Each row below holds a small network's activations on one input, seen along a few directions.
Each table varies a few parts of the input and shows all the possible inputs, shuffled.
A made-up example of a description, with smaller parts first: line(6) and (point or line(9) or (values(3) and ring(8))).
Shared parts are said once, and a part with two or three values counts as separate values.

Other details of the inputs shift rows strongly along two fixed directions, in all tables alike. That doesn't count.

Table:
x1: [ 24  21 -15 -21 -30  17  65 -47  46 -45 -28  20  -1 -11  31]
x2: [-38  -7  -3  20  30 -29  16   9 -26 -16   0  48 -15 -17 -47]
x3: [  9  32  -1 -23 -26  53  53 -23  53 -31 -13  -2  -2  13  33]
x4: [-62  -4   2  14  21  12   9  29 -37  -5  10  31  12 -17 -42]
x5: [-62  -1   9  14  39   0 -13  27 -29 -10   3  33  -4   8 -49]
x6: [ 17  17 -11 -19 -42  24  70 -33  23 -36 -10  20  13 -29  27]
x7: [ 35  -3  30 -13   7  -4 -53  -3  11  50  12 -51 -18  48  21]
x8: [ 53  -7  22 -10  -4 -38 -38 -23  -5  43   7 -39 -17  10  26]
x9: [ 28   2 -35   6 -37  21  48 -15  46 -72 -13  10  10 -32  28]
x10: [ 54 -15  23  -7   9 -43 -44 -13   6  54   5 -38 -28  27  18]
x11: [-43 -18   4  18  21 -26   8  24 -54  -4  16  43  -3 -31 -51]
x12: [-67 -14 -20  50  27   1 -29  65 -25 -27   6  28   6 -16 -58]
x13: [-58   1  17  17  32   8  -6  27 -51 -12  20  29 -11  -7 -45]
x14: [ 56  -3  23 -10  -2 -40 -41 -22  -2  49   4 -40 -12  12  28]
x15: [ 56 -12  23  -7  10 -44 -47 -12   9  58   2 -39 -22  29  20]
x16: [ 21  15 -14 -24 -39  19  61 -33  30 -28 -21  13  18 -28  28]
x17: [ 34   1  22 -14   4 -13 -55 -15  20  52   5 -55  -7  46  26]
x18: [-39 -10   2  23  40 -29  11  25 -28  -3   2  46 -23 -15 -53]
x19: [-38 -28 -21  54  37 -37 -24  52 -38 -29   7  40   5 -32 -63]
x20: [-61 -15 -16  49  29   6 -36  62 -31 -28  13  33   5 -12 -58]
x21: [ 54 -13  20  -6   7 -50 -51 -23   5  53   3 -38 -17  29  22]
x22: [-35 -11   4  18  41 -31   2  25 -28  -2  -6  43 -18 -13 -50]
x23: [  0  21 -23 -29 -39  59  58 -22  33 -29 -17   0  25  -2  40]
x24: [ 46 -20   4 -11  -2 -44 -48  -6 -11  67  10 -43   2  20  22]
x25: [-63 -13  -3  15  25  11  -2  36 -55   0  20  27   4  -4 -43]
x26: [  5  30  -1 -26 -23  53  48 -20  51 -34 -19   2   2  14  30]
x27: [  43  -24    4   13   -2  -14 -102   22   15   45   16  -71    0   34
   23]
x28: [ -6  20  -8 -23 -32  53  51 -20  26 -29 -14   6  25 -12  27]
x29: [ 52 -13  17 -10   0 -41 -37 -27   8  39   4 -34 -21  24  24]
x30: [-44 -10  -6  17  19 -23  20  20 -41  -6   5  46   4 -37 -50]
x31: [-57   3  13  13  36   3 -12  29 -40  -6   5  26   0  -8 -43]
x32: [ 18  11 -24 -25 -41  23  67 -31  21 -30  -5  11   8 -17  33]
x33: [  4  26   2 -22 -29  53  47 -35  37 -43  -3   3  -5  15  31]
x34: [-62 -11  11  16  23  11  -2  33 -54  -4  21  30   4 -13 -47]
x35: [ 35   0  29 -13   8  -4 -53  -1  14  52   9 -50 -13  49  23]
x36: [ 43 -17  -3 -17  -4 -40 -38  -9  -1  59  -3 -41   9  14  23]
x37: [ 62 -30  -8  23   5 -63 -83  13  14  49  -3 -64   4  10  14]
x38: [  2  36   3 -21 -32  60  57 -30  27 -46  -5   6   5  -5  35]
x39: [ 12  20 -35  -2 -46  58  26  -3  63 -58 -26  -7  24  -6  34]
x40: [-65  -9  -9  15  26   7   0  37 -45   5  12  26  10  -6 -42]
x41: [ 27 -12  11 -12  -2  -5 -55   3 -10  65  14 -55   9  37  27]
x42: [ 67 -32  -7  17   7 -63 -92  13  14  50 -11 -63  11  14  14]
x43: [ 23  25  -9 -16 -31  16  63 -40  29 -35 -15  13  -3 -25  28]
x44: [ 26  25  -7 -21 -30  16  57 -40  31 -36 -23  12   2 -23  31]
x45: [ 16  14 -30 -23 -38  20  69 -30  28 -26 -13  12  14 -21  30]
x46: [-60   5  12  17  35   4  -5  29 -41  -7  12  28  -4 -10 -45]
x47: [-66  -5   7  18  23  16   8  33 -48 -11  16  39  10 -16 -46]
x48: [  5  32   0 -22 -31  56  52 -36  43 -45  -8   6   1  14  35]
Description of these inputs: values(2) and line(4) and (point or line(5)).
Q: Changing only the line(4) part turns x20 into x39. The same change can be made to x35. Which row results?
A: x26
Q: Changing only the line(4) part turns x17 into x33. The same change can be made to x2. Which row results?
A: x29
Q: Change only the line(5) part in x31. List by row number the other rows that result.
A: x5, x23, x26, x28

Table:
x49: [  2 -27   1   3  17 -59   0   3 -45  35  10  19  -1 -19 -26]
x50: [ 30 -15 -11 -18 -17  -6 -39  -8  17  44  -2 -46  23  27  30]
x51: [ 21  23 -31  -1 -44  36  51 -27  37 -69 -16   3  16 -31  37]
x52: [ 28   9  12 -19  -1   8 -33  -6   5  44   1 -52   1  30  35]
x53: [-51  -3  11  14  44   6  -3  32 -30 -10  10  31 -21  15 -43]
x54: [ 51  -6   9   4 -10 -20 -50  -9  21  12  -9 -41   7   5  24]
x55: [-17  22  27 -15  -6  31  20 -17   3 -12   4   9  -2   2   3]
x56: [-23  -4   1   6  19  -9 -26  16  -1  12 -12   4  13   8 -23]
x57: [-24 -10  10   9  32 -46  16   5 -37   5  -9  47 -12 -34 -45]
x58: [ 42  -3  -4   2 -14  -9 -37   5  21  37   3 -52   2   8  29]
x59: [-24   7  21  -4  24  13 -11  17 -13  10  -3   3   0  12 -15]
x60: [ 25  23 -20 -22 -33   4  89 -49  24 -35 -21  24   0 -37  30]
x61: [-57 -11   3   6  26  15  -1  38 -50   5  15  28   7   1 -38]
x62: [ 44  -3  11   0 -10  -9 -38   4  30  34  -6 -43   2  10  22]
x63: [-28 -17  -9  42  30 -24 -19  29 -25 -40   8  37 -15 -14 -46]
x64: [ 51 -21  -7  -1 -22 -18 -45  -6   7  19   6 -46  16   4  32]
x65: [-37  18  13  -1   3  33  41 -12  -3 -41  12  36 -22   6 -15]
x66: [ 32  18 -15 -21 -28  -3  84 -49  36 -45 -20  36 -19 -19  25]
x67: [ -7 -10  -4  24  14  -9 -13  27   6  -6   6   9 -18   3 -21]
x68: [-17 -27  -8  20  10 -11 -29  41 -26  22  17  -2   7  -9 -25]
x69: [  3  21 -26 -12 -28  38  55 -26  58 -53 -23  16   3  10  25]
x70: [-45  25   6  -4  -5  39  42  -8 -18 -31  12  27  -2 -12  -9]
x71: [-27  -7  19  -4   4  10 -14   7 -40  22  26   2   2   9 -12]
x72: [ 27   1  -9 -10  -8 -10 -40  -9  21  39  -9 -49  15  25  28]
Q: Changing only one part turns x64 into x63. The same change can be made to x50. Which row results?
A: x69
Q: Describe the family of inputs behind these rows.
A: line(4) and (point or line(5))
Q: A walk changes only the line(4) part. It starts at x65 and steps to x55. List the rest of the walk in order.
A: x70, x71
Q: List by row number the other rows that have the line(4) part in common with x60.
A: x51, x52, x58, x70, x72
